A small network was shown many inputs. Here are its activations along a few directions, one row for each input.
Each table varies a few parts of the input and shows all the possible inputs, shuffled.
A made-up example of a description, with smaller parts first: one of 5 places around a ring, together with either a single point or one of 11 places along a line or (one of 2 separate values, together with one of 6 places along a line).
Shared parts are said once, and a part with two or three values counts as separate values.
(in the rows, 128 means zero)

Table:
r1: [155  95  63  82 139 115 202  67 116 152  68 159 116]
r2: [ 80 144  55 175 143 112 150 150  75 191 153 164 201]
r3: [ 97  67 217 176  88  98 127 149 127 118 157 138 140]
r4: [137 117 139 187 137 139  55 137 139 159 129  67 131]
r5: [153 146  91 132 109 150  85  75 159  76 135  97  67]
r6: [132 156 109  85 135 143  66 124 166  76 112  57 114]
r7: [119 148 134  80 120 154  90 167 138  56 117  99 105]
r8: [114 137 136 127 127 125  53 164 168 130 108  51 150]
r9: [175 186 112  98 152 138 186 116 132 139 121 246 127]
r10: [136 129  86  51 106 104 206 108 126 154  49 134 155]
r11: [113  69 189 156  92 112 127 103  96  92 173 168  92]
r12: [114 151 186 101 118 132 155 141 146  50 135 106 105]
r13: [126  76  89 153 135 156  34  72 152 149 130  95  68]
r14: [ 95 152   4 104 156 142 163  94  98 106 164 185 154]
r15: [154 133 118 138 145 142 102 114 140  56 141 124  60]
r16: [101  95 215 182 120 150 125 164 125 125 145 131 133]
r17: [161 184 166 152 120 139 177 164  94 221 122 225 179]
r18: [ 85 121 206 136 138 110 128 192 153  98 117 105 136]
r19: [113 170  38  89 170 120 188 124 138 110 149 124 197]
r20: [179 170 139 143 135 157 178 122  85 193 140 249 143]
r21: [118 140  36 175 147 135 176  89  81 162 176 183 167]
r22: [133 116 132 170 116 164  72 131  90 107 147 146  73]
r23: [131 141 169 152 120 131 104 189 163 109 126  73 147]
r24: [133 128 163 191 109 143  80 167 105 138 137 107 127]
r25: [164 196 142  54 149 141 185 159 142 140 104 205 172]
r26: [121  95 121 177 130 121  48 117 165 189 126  53 110]
r27: [119 117 158 117 138 145 135 111 129  45 151 147  65]
r28: [155 109 113 171 120 176  62  86 126 124 149 102  91]
r29: [124 125 122 123 126 102  61 147 194 165 114  24 121]
r30: [162 211 163 107 145 106 185 188 112 198 109 177 183]
r31: [ 82 166  62 130 143 104 171 162 124 164 143 130 227]
r32: [139  91 109 129 110 108 173 121  65 234  66 144 176]
r33: [110  94 176 155 127 164 108 125  87  97 161 163  82]
r34: [117 103 222 131 110  76 155 172 144 103 155  87 150]
r35: [116 105 192  86 131  86 153 129 158  38 147 105 123]
r36: [125 111 107  80 133  87 182 156  95 206  50 105 180]
r37: [148 127  86 121 126 135  80  49 170 107 138  61  49]
r38: [107 132  91  64 137 122  46 110 183 104 105  49  91]
r39: [136  96 177 126 111  86 166  83 138  40 170 146  75]
r40: [142  68  85 115 109 149 179  80  78 199  78 185 138]
The inputs of r29 and r38 match in every part but one. If r23 is changed in the same way as r29 into r38, which row does it become? -> r7
What do these inputs look like to the network? -> one of 5 places around a ring, together with either one of 3 separate values or one of 5 places along a line
Start at r16 and move only the place on the ring of 5, one step at a time. The first step leads to r18. Which rows follow, in order? -> r12, r27, r33
Change only the place on the line of 5 in r16. List by row number the other rows that result. -> r3, r4, r24, r26
Change only the choice among 3 separate values in r31. List by row number the other rows that result. -> r30, r36

Table:
r41: [140 111 134 131 110 157  38 108 160 130 142  67  50]
r42: [147 124  73 120 141 143 173  37 104 132 118 192  98]
r43: [144 122  45  48 159 138 163  71 118 101 105 167 116]
r44: [121  82  83 106 152 133  56  97 190  45 112  36  85]
r45: [ 77 100  90 110 138 135  19 140 181  98  95  40 106]
r46: [129 132  69  77 118 102 167 138 125 228  57 107 196]
r47: [ 79  68 191 163 108 144  57 151 137 117 162  84  88]
r48: [147 130 179 108 150 107 210 111  95  74 125 216 108]
r49: [144 170  55 137 152 127 151 122 107 184 146 185 173]
r50: [134  87 110 155 115 130  37  75 154  74 139  75  58]
r51: [152 109 133 136 151 148 196  79  85 100 133 209 107]
r52: [120  68 175 165 101 140  81 106 130  56 162  82  59]
r53: [139 137 201 126 124  87 212 193  99 188  89 149 190]
r54: [126 165  59  93 151 122 145 137 125 198  66 137 215]
r55: [145 105 197 152 102 154  55 137 138  97 147  94  67]
r56: [133  85 225 139 117 110 106 138 171  19 160  88  89]
r57: [139 157  29  67 154 136 156  98 132 119 110 172 147]
r58: [ 95  90 130 154 110 144  28 105 184 136 143  61  92]
r59: [136 177 165 128 128 104 212 173 114 134 148 199 182]
r60: [117 132  74 104 140 123  58 125 167  91 138  30 114]
r61: [140 135 105 128 126 145 180 124  73 129 157 221 126]
r62: [117 126 169 177 108 144  98 129 126  84 174  67 110]
r63: [134 124  82 147 102 110 176 128  93 251  79 135 168]
r64: [142 131 247 139 120 135 100 174 172  66 139  88  78]
r65: [142 157  46 137 144 145 160  84 104 143 125 200 126]
r66: [ 80  99 245 130 101 109  81 177 169  89 158  91 103]
r67: [120 172  26  84 156 123 166 141 114 168 111 154 179]
r68: [118 171 199 127 130  99 201 181 101 187 109 176 201]
r69: [140 127 106  96 136 160  44 128 197  84  98  37  85]
r70: [139 120 145 153  97 112 175 160  66 210  91 158 178]
r71: [139 156 105 159 131 130 177 156  72 159 150 209 168]
r72: [138 124 107 165 133 135  68 100 173 110 173  53 114]
r73: [102 148 220 147 128 105 119 170 132  68 170  71 105]
r74: [128 162 155 108 121 118 221 153 105 108 146 212 129]
r75: [142 153  85 131 125 119 135 117 110 229 117 171 197]
r76: [125 150 149 162 126 137 184 145  86 204 112 172 201]
What do these inputs look like to the network? -> one of 4 places along a line, together with either one of 4 separate values or one of 5 places along a line
The inputs of r57 and r65 match in every part but the place on the line of 4. If r67 is changed in the same way as r57 into r65, which row does it become? -> r49
List by row number the other rows that have the place on the line of 4 in common with r59. -> r48, r53, r56, r64, r66, r68, r73, r74
Change only the choice among 4 separate values in r52. List by row number the other rows that result. -> r47, r55, r62
Change only the place on the line of 4 in r75. List by row number the other rows that result. -> r54, r68, r76

Table:
r77: [147 111 224 184 116 136 122 136 122  89 177 165  82]
r78: [111 139  98  81 158 141  65 131 180  51 136  80 104]
r79: [125 133 227 172 117 124 102 202 123 145 135  97 147]
r80: [147 110  59 118 150 159 111  53 120 149 121 161  94]
r81: [118  91 123 142 114 135 181  87  79 143 124 179 106]
r82: [130 115 145 156 102 114  63 144 170 149 120  38 117]
r83: [159  95  92 132 102 131 131  57 108 141 106 152  89]
r84: [143 132  91  55 115 114 174 104 141 117  82 117 124]
r85: [133 225  69 116 167 111 185 138 120 109 164 192 184]
r86: [ 93 113 179 164 118 106  95 161 137 149 142  59 141]
r87: [107 115 118  70 135 105 201 133 121 109  99 160 162]
r88: [112  81 170 172 115 141 120 105 116  81 183 117  78]
r89: [138 162 172  73 131 116 216 157 103 121  92 184 149]
r90: [116 136  55 108 134 141  89 128 134 215  87 107 149]
r91: [138 113  98 123  89 117 118 128 137 208  75 100 159]
r92: [128 128 136  94 114 120  99 130 178  48 118  69 102]
r93: [120 202  66 178 146 127 138 178 100 194 153 163 205]
r94: [103 104 129 130 114 102 150 152 103 207  97 132 184]
r95: [160 110 170 143 118 140 193 112  77 153 130 214 118]
r96: [128  94 101 155 145 170  44  85 149  74 167 108  75]
r97: [127 154  62  47 153 130 131  88 154 120  97 138 142]
r98: [143 142 183 134 114 108 174 169 101 225  97 163 176]
r99: [101 118 167 103 142 105 140 149 161  55 144  97 121]
r100: [125 151 214 113 135 128 148 192 144  53 131 129 116]
r101: [146 180  70 180 152 144 156  99  77 134 201 204 148]
r102: [105 122 102 146 144 145  23 150 167 142 129  48 131]
r103: [150  83 136 166 119 147  87  88 134  74 147  84  52]
The inputs of r78 and r102 match in every part but one. If r97 is changed in the same way as r78 into r102, which row does it become? -> r90
What do these inputs look like to the network? -> one of 3 separate values, together with either a single point or (one of 2 separate values, together with one of 4 places along a line)
Start at r95 and move only the place on the line of 4, one step at a time. The first step leads to r81. Which rows follow, in order? -> r83, r80
Change only the choice among 2 separate values in r103. List by row number the other rows that result. -> r83
